Each row below holds a small network's activations on one input, seen along a few directions.
Each table varies a few parts of the input and shows all the possible inputs, shuffled.
A made-up example of a description, with smaller parts first: one of 8 places around a ring, together with either a single point or (one of 2 separate values, together with one of 4 places along a line) or one of 9 places around a ring.
Shared parts are said once, and a part with two or three values counts as separate values.
In the rows, zero is written as 128.

Table:
R1: [ 92 173  88 169 121 148 163 108 165 186 167 129 143  99]
R2: [ 97 123 135 147 134  42  98 160 131  49 157 145 112  86]
R3: [ 75 115 130 116  39 157 117 173  62 120  76  94 153 155]
R4: [ 67 118 149 163  78 151 125 144 169 127  85 140 115 171]
R5: [171 148 102 131 178  91 166  96 140 124 178 139 101 150]
R6: [135  87 126  79 116  60  95 146 118  42 136 150 117 111]
R7: [116 154 129 165 185 133 153  70 153 197 178  99  94  91]
R8: [131  76 164  82 129 102 119 141 144  94 108 161  86 130]
R9: [ 85 125 132 114  52 146  88 169  60 133  47  95 189 147]
R10: [169 119 142 103 169 173 172  68 150 171 157  85 110 126]
R11: [182 150  63 129 168  80 146 101 104  72 187 151 106 127]
R12: [109 121 170 120 140  89 115 143 156  83 107 164  59 145]
R13: [ 85 117 167 167 149  81 117 148 150 100 127 160  75  93]
R14: [161 102 133  73 130  61  54 151 120  58 106 159 150 102]
R15: [127  72 205 102 173 154  91 117 144 154  51 123 133 137]
R16: [ 94 192  86 167 105 162 150 176  75 169 165 117 154 115]
R17: [238 155 127 109 169 108 130  94 139 136 138 141 163 124]
R18: [158  96 173  76 138  91  75 138 141 109  70 164 131 125]
R19: [115 169  91 132 109 170 172 113 170 165 157 124 137 155]
R20: [113  58 196 108 150 166 116 115 153 143  86 124  83 139]
R21: [ 87  71 135 124  76 167 130 149 164 129  80 128 137 150]
R22: [145 135  76 114  74 189 150 171  70 163 152  94 154 147]
R23: [ 98  89 143 116  96 161 106 148 157 140  40 129 184 146]
R24: [ 52 149 144 138  50 145 111 174  66 116  89 101 145 174]
R25: [201 116 106 110 160 107 168  87 130 129 177 137 119 132]
R26: [144 155 139 129 180 152 162  70 159 176 165  94  86 148]
R27: [168 152 105 112 111 177 161 111 163 167 105 106 199 128]
R28: [142 135  91 107 103 189 179 107 157 166 146 116 155 132]
R29: [168 154  89 125  81 177 125 169  71 172 112  82 196 130]
R30: [211 118  63 113 151  94 143  92  96  78 185 153 121 116]
R31: [140 155  93 167 183  86 159  97 135 142 183 137 104  82]
R32: [119 120 135 105 129  52  99 156 130  34 136 151  94 133]
R33: [ 65 100 201 186 167 130  90 122 158 159 125 132  78 110]
R34: [239 143  80 116 162  94 112  98 106  79 155 153 163 104]
R35: [113 176  82 129  97 179 151 181  77 154 157 105 147 165]
R36: [ 90 102 206 146 159 148 105 119 160 136  97 129  61 161]
R37: [154 167  72 158 174  72 142 100 106  83 193 148 114  78]
R38: [ 31 156 152 176  62 139 100 176  65 137 115 118 157 121]
R39: [ 36 123 148 190  89 133 118 142 155 153 112 153 133 115]
R40: [198 135 153 107 188 165 147  78 152 180 114  88 160 122]
Changing only one part turns R24 into R12. The same change can be made to R35. Which row results?
Answer: R5
Changing only one part turns R22 into R10. The same change can be made to R38. Which row results?
Answer: R33
What is each input in this table made of?
Answer: one of 2 separate values, together with one of 4 places along a line, together with one of 5 places along a line
Change only the choice among 2 separate values in R29. List by row number the other rows that result.
Answer: R9
A walk changes only the place on the line of 4. It starts at R7 and steps to R26. List the rest of the walk in order.
Answer: R10, R40
Change only the choice among 2 separate values in R25. List by row number the other rows that result.
Answer: R8
A walk changes only the place on the line of 4. It starts at R14 and steps to R6. List the rest of the walk in order.
Answer: R32, R2
